These are the activations of a small neural network, seen along a few directions. Each row is one input.
Each table varies a few parts of the input and shows all the possible inputs, shuffled.
A made-up example of a description, with smaller parts first: one of 8 places around a ring, together with either a single point or one of 11 places around a ring or (one of 3 separate values, together with one of 6 places along a line).
Shared parts are said once, and a part with two or three values counts as separate values.
In the rows, 128 means zero.

Other details of the inputs vary at random and push rows far along two fixed directions, the same in every table; ignore that.

A family of inputs:
row 1: [171  81 207 135 132 122 162 131 216  75 108  96 143 100 120]
row 2: [137 117 158 159 167 154 181 116 125 159 141  85 146 121 108]
row 3: [162  76 198 142 124 127 158 132 226  82  99  90 138  96 130]
row 4: [ 93 206  71 137 146 156  88 125 100 175 153 137  83 144 131]
row 5: [ 81 127  43  98  76  53  68 136  83 104  90 210 100 163 146]
row 6: [148 109 129  89  83  75 117 153 164  68 101 173 144 150 128]
row 7: [137 104 151 143 161 162 175 116 126 156 163  82 144 114 110]
row 8: [122 147 131 153 179 176 165 119  85 201 169  76 129 135 100]
row 9: [119 108 127 107  73  71 107 152 178  73  91 168 113 130 138]
row 10: [141 110 126  97  92  62 101 155 170  47  88 162 141 138 141]
row 11: [124  78 129  83  75  81 110 153 126  75  98 164 166 123 121]
row 12: [139 185 128 150 184 197 144 117 125 177 180  89 126 130 113]
row 13: [135  74 122 104  93  54 123 135 136  60  84 168 143 133 144]
row 14: [125 166  65  72  80  62  63 152  95  89  99 212 104 183 148]
row 15: [126 114 108 101  99  87 103 128 106 106 115 173 153 147 137]
row 16: [136 110 166 141 151 165 159 115 126 158 168  85 155 109 116]
row 17: [148  54 201 154 114 120 166 120 192  86 108  91 161  79 148]
row 18: [154 130 163 134 158 171 150 128 158 153 160  85 132 122  97]
row 19: [111 186  91 124 146 167  99 113  43 173 148 147 111 133 136]
row 20: [ 96 177  54 133 137 122  95 125  45 178 119 151  95 170 141]
row 21: [146 138 154 139 160 168 153 136 159 146 168  78 143 114 105]
row 22: [104 107 146 141 107 135 128 125 136 118 114 129 128  89 129]
row 23: [136 183 135 155 167 199 145 115 126 184 166  89  95 124 138]
row 24: [122 134 104 109 109  94  93 123  87 116 118 169 131 144 150]
row 25: [110 171  51 111 142 130 103 113  45 169 147 169 115 172 128]
row 26: [153  52 206 131 112 127 175 132 186  74 108 107 184  77 118]
row 27: [103 156 138 173 161 188 138  95 104 195 170  92 107 102 132]
row 28: [112 207  69 131 152 161  89 126  92 170 149 132  93 154 144]
row 29: [127 194  84 106 140 157 106 137  81 180 172 139 105 165 115]
row 30: [ 97 154 130 183 174 176 157 108 101 201 151  83  98 116 116]
row 31: [148  46 186 156 124 116 182 121 193  83 102  89 151  85 141]
row 32: [137 121 164 166 170 150 175 115 121 153 134  81 130 113 121]
row 33: [125 107 144 135 113 139 129 126 128 114 109 124 138  97 143]
row 34: [127 156  58  67  86  67  56 147 103  97  96 214 119 192 125]
row 35: [126  97 147 120  95  90 114 140 195  82  90 143 116 118 124]
Description of these inputs: one of 5 places along a line, together with either one of 3 separate values or one of 4 places along a line.
Changing only the place on the line of 5 turns row 13 into row 5. The same change can be made to row 10. Which row results?
Answer: row 4
Change only the choice among 3 separate values in row 1. List by row number the other rows that result.
Answer: row 10, row 14
Change only the choice among 3 separate values in row 4. List by row number the other rows that result.
Answer: row 9, row 35

A family of inputs:
row 36: [107 129  69  97  88  62  84 148 129 103 105 179 107 170 135]
row 37: [128 163 150 160 167 207 145 104 138 180 183  82 111  98 131]
row 38: [127 197  60 109 144 129  86 130  68 149 138 159 111 175 143]
row 39: [137 108 145 111 102 115 118 147 167  85 121 131 155 111 130]
row 40: [104 132  68 117 119  94 101 113  27 143 108 175 130 158 152]
row 41: [ 89  91  71 110  84  54 104 138  66 115  93 181 138 156 126]
row 42: [113 193  64  97 141 134  94 133  65 183 154 157 102 182 103]
row 43: [119 145 143 164 153 164 148 126 148 162 137  92  97 119 109]
row 44: [143 163 163 139 168 214 150 112 122 183 185  88 130 108 106]
row 45: [151 118 151 143 140 129 146 117 165 109 127 111 124 121 148]
row 46: [171 100 172 116 127 117 153 132 164  91 117 123 151 127 123]
row 47: [141  79 157 122 112  91 151 155 198  77 108 109 156 121 114]
row 48: [140 173 156 175 185 198 156 103 127 178 149  80  96 110 132]
row 49: [130  88 180 126  94 112 132 140 196  76  93 125 134  87 135]
row 50: [120  42 171 134  95  99 153 123 139  87 102 127 177  78 132]
Changing only one part turns row 38 into row 39. The same change can be made to row 45. Which row results?
Answer: row 37
What do these inputs look like to the network?
Answer: one of 3 separate values, together with either a single point or one of 4 places along a line
Which other rows agree with row 42 in the choice among 3 separate values? List them by row number.
Answer: row 36, row 41, row 43, row 47
Change only the choice among 3 separate values in row 42. List by row number the other rows that result.
Answer: row 44, row 46
